Questions about the matrix below.
1) The entry just left of 65?
2) The entry just right of the smallest entry?
((57, 65, 74, 73), (50, 42, 47, 37), (62, 52, 60, 54), (15, 31, 56, 37), (61, 50, 56, 47), (41, 33, 53, 50), (29, 52, 48, 37), (34, 42, 54, 36), (79, 47, 59, 45), (51, 44, 44, 41), (69, 51, 59, 46), (50, 46, 61, 40))
1) 57
2) 31

[[ -3 -12   0  12 -26 -10  77  12  10 -40  17 -42  12 -47  74]
 [-21 -12  14  25 -29 -22  36 -14 -15 -28  21 -25 -15 -33  38]
 [-48  -7   6  79 -15 -31   2 -24 -23  -1   2  -6 -74  -3  -6]
 [  6  -7  23   2   2 -11 -11 -58 -57  -8  36  -8   9  -9 -27]
 [-44  -1  -9  41 -12 -22  12  31  32  -3 -23  -6 -31  -5  20]]
The top-right entry: 74
The entry directly above the smallest entry: -15
Which number is the entry directly below the centre entry?
A: -58
Which number is the smallest entry in the last row?
A: -44
The entry in the bottom-right corner is 20
Which number is the 1st entry, reading row by row?
A: -3
Which number is the 4th-last entry, reading row by row?
A: -6
The entry directly below 17 -> 21
Which number is the entry directly above the largest entry?
A: 25
The first entry of the largest entry's row: -48
Which number is the top entry of the column that holds the smallest entry?
A: 12
Which number is the third smallest entry?
A: -57
Which number is the bottom entry of the column that holds the smallest entry?
A: -31
Which number is the second entry on the main diagonal?
A: -12
The entry directly below the smallest entry: 9
The entry directly below -28: -1
Which number is the 5th entry from the end, reading row by row?
A: -23
Which number is the entry directly below the largest entry?
A: 2
The top entry of the column that holds the largest entry is 12
The largest entry in the last row is 41
The entry directly above the centre entry: -14
Which number is the entry directly above -28?
A: -40
Which number is the smallest entry in the last column?
A: -27
The second entry, reading row by row: -12
The second largest entry: 77
The entry just right of 79: -15
Which number is the entry just left of -42?
A: 17
The maximum: 79
The third entry on the main diagonal -> 6
Which number is the entry directly below -42?
A: -25

Questions about the table below.
1) Read off the entry just left of 45.
2) Read off the 2nd entry on the main diagonal.
3) Read off the 3rd entry in reading order.
4) Read off the third entry on the diagonal from the top-right corner.
5) Read off the last entry, reading row by row.
6) Read off the second-last entry, reading row by row.
7) Read off the third largest entry.
8) Read off the fourth entry in reading order.
[[ 13  15 -43  31   4  23  25  63  35   6  -7 -19  31  37  25  35]
 [ -2  14 -78   0  -2  36  42  42  28 -40  14 -21  37  23 -24  39]
 [ 29 -13 -80  10  -4  50  -3  31  21 -21   1  17  37  24  16  47]
 [  9 -15 -56  17 -29  41  26  49  18 -22 -21 -46  19  25 -16  37]
 [ 25 -11 -87   7   8  45  17  22  17 -30  -7  -3  33  16  15  29]
 [ 19  18 -70  -5   9  28  36  43  27 -39   5 -23  40  36 -20  18]
 [ 22 -14 -66  17 -26  35  10  39  33   1  14 -28  74  32  25  42]
 [ 21  -9 -42 -12  -8  61  50  44  34   2  -9  -5  47   8   8  48]
 [ 21  24 -52   5  -1  20  24  50  52 -24  11 -21  36  43   2  39]
 [ -1  15 -60   2 -10  47  35  41  41 -31  13 -27  40  19  -3  57]
 [  4  -1 -77  22 -29  42  12  39  39 -19 -25 -10  25  29   4  21]]
1) 8
2) 14
3) -43
4) 24
5) 21
6) 4
7) 61
8) 31

Read these off the table that follows. Counting starts at 0.
1) Give the entry just right of 0.795.
2) Give the entry at row 1, column 0.
3) Give the entry just right of -0.531.
4) Give the maximum.
5) Give the entry just right of -1.454.
6) Give the entry in row 1 and column 1.
7) Give the entry in the top-left corner.
8) Give the entry in row 2 and column 0.
[[-0.382, -2.090, -0.130, -0.555, -2.029, 0.146],
 [-1.536, -0.190, -1.831, 0.230, 0.177, 0.800],
 [1.282, 1.200, -0.399, -1.049, 0.709, 0.262],
 [-1.595, 0.703, 0.542, -0.963, 1.845, -0.387],
 [-0.548, 1.744, 1.151, 0.121, 0.339, 0.339],
 [1.670, 1.798, 1.079, 0.943, -0.398, -0.210],
 [-1.245, -0.192, 2.405, -1.454, -0.531, -0.007],
 [1.459, 0.455, -1.460, -0.696, 0.661, 0.029],
 [-0.580, -2.144, -1.314, -1.183, 0.609, -0.897],
 [-0.126, -1.849, 1.556, 0.101, -1.114, -1.451],
 [0.456, 0.704, -1.394, 2.884, -0.277, -0.316],
 [1.003, 0.601, -2.643, -0.292, 0.216, 1.024],
 [0.031, -1.335, 1.850, 1.182, -0.809, -1.996],
 [0.795, 1.675, -2.093, 1.244, 0.710, 0.529]]
1) 1.675
2) -1.536
3) -0.007
4) 2.884
5) -0.531
6) -0.190
7) -0.382
8) 1.282

Questions about the matrix below.
1) Find the entry directly below the smallest entry.
2) Find the entry directly below 12.
3) Find the top entry of the column that holds the largest entry.
4) Find the entry in the top-left corner.
5) Find the top entry of the column that holds the smallest entry.
6) Find the maximum.
7) Find the entry directly above 4.
8) Find the entry directly above the smallest entry.
[[ 12   0  23  48  -2]
 [ -2  31   5 -22 -12]
 [-17 -27 -94   4   1]
 [-10  28  46 -13 -28]
 [ 16  80  -2  61 -19]
 [-26  31 -37 -35  -8]
 [ -1 -39  24 -32  43]]
1) 46
2) -2
3) 0
4) 12
5) 23
6) 80
7) -22
8) 5

X = [[0.127, 0.037, 0.024, -0.030, 0.096, 0.068, 0.040, 0.094, 0.081, 0.028, -0.086, 0.038, 0.079, 0.068], [0.095, 0.050, 0.022, -0.001, 0.068, 0.046, -0.001, -0.059, -0.064, -0.004, 0.062, -0.007, 0.144, -0.020], [-0.111, 0.037, 0.013, 0.223, 0.056, -0.010, -0.010, 0.134, 0.134, 0.107, -0.036, 0.101, -0.150, 0.111], [-0.004, 0.010, 0.024, 0.127, 0.082, 0.021, -0.111, 0.108, 0.117, 0.173, -0.035, 0.170, -0.004, 0.141], [0.149, 0.084, 0.037, -0.202, -0.002, 0.127, 0.105, 0.199, 0.219, -0.099, -0.161, -0.088, 0.128, -0.104], [0.046, 0.056, -0.099, 0.015, 0.109, 0.110, -0.182, 0.197, 0.193, 0.150, -0.115, 0.164, 0.091, 0.149]]
The 1st entry in reading order?
A: 0.127
The entry just left of 0.105 is 0.127
The second largest entry: 0.219
The entry just right of the largest entry: 0.056
The maximum?
A: 0.223
The entry just right of 0.173?
A: -0.035
The 3rd entry in reading order?
A: 0.024
The entry just left of the largest entry -> 0.013
The entry just right of -0.202?
A: -0.002
The entry just right of 0.193?
A: 0.150
The second smallest entry -> -0.182
The smallest entry?
A: -0.202
The entry just left of 0.038?
A: -0.086
The 2nd entry in reading order -> 0.037
The fourth entry in reading order: -0.030

[[ 82 190 131  52 171 248 184 166  53]
 [ 86 211 138  61 196 225 201 164  43]
 [ 82 193 132  52 174 245 188 166  50]
 [ 84 208 137  58 192 234 197 164  42]
 [ 82 198 133  53 179 242 191 165  45]
 [ 83 205 136  54 188 238 194 165  43]
 [ 86 211 138  61 195 230 200 164  42]]
Rows and columns are numbered from 0.
The entry at the centre is 192
The entry in row 0 and column 2 is 131
Report the entry just right of 179.
A: 242
The entry at row 2, column 0: 82
Report the entry directly above the centre entry.
A: 174
The entry in row 1 and column 1 -> 211
Report the entry directly above 208.
A: 193
The entry just right of 196 -> 225
Report the bottom-left entry.
A: 86
The entry in row 0 and column 0: 82
The entry in row 1 and column 2: 138
Report the entry just right of the largest entry.
A: 184
Report the entry just left of 200.
A: 230
The entry at row 1, column 0: 86
Report the entry in the top-right corner.
A: 53
The bottom-right entry: 42
The entry directly below 197: 191
Report the entry at row 0, column 1.
A: 190
Report the entry just left of 205.
A: 83
Report the entry just right of 193.
A: 132
Report the top entry of the column that holds the largest entry.
A: 248
Report the entry just left of 197.
A: 234

Read these off the row that follows.
1) The third entry from the left?
2) The entry just right of the smallest entry?
3) The last entry?
4) The first entry?
5) The second entry from the left?
[ -4  28  -5 -74 -57 -59 -43 -63 -45  -2 -51]
1) -5
2) -57
3) -51
4) -4
5) 28
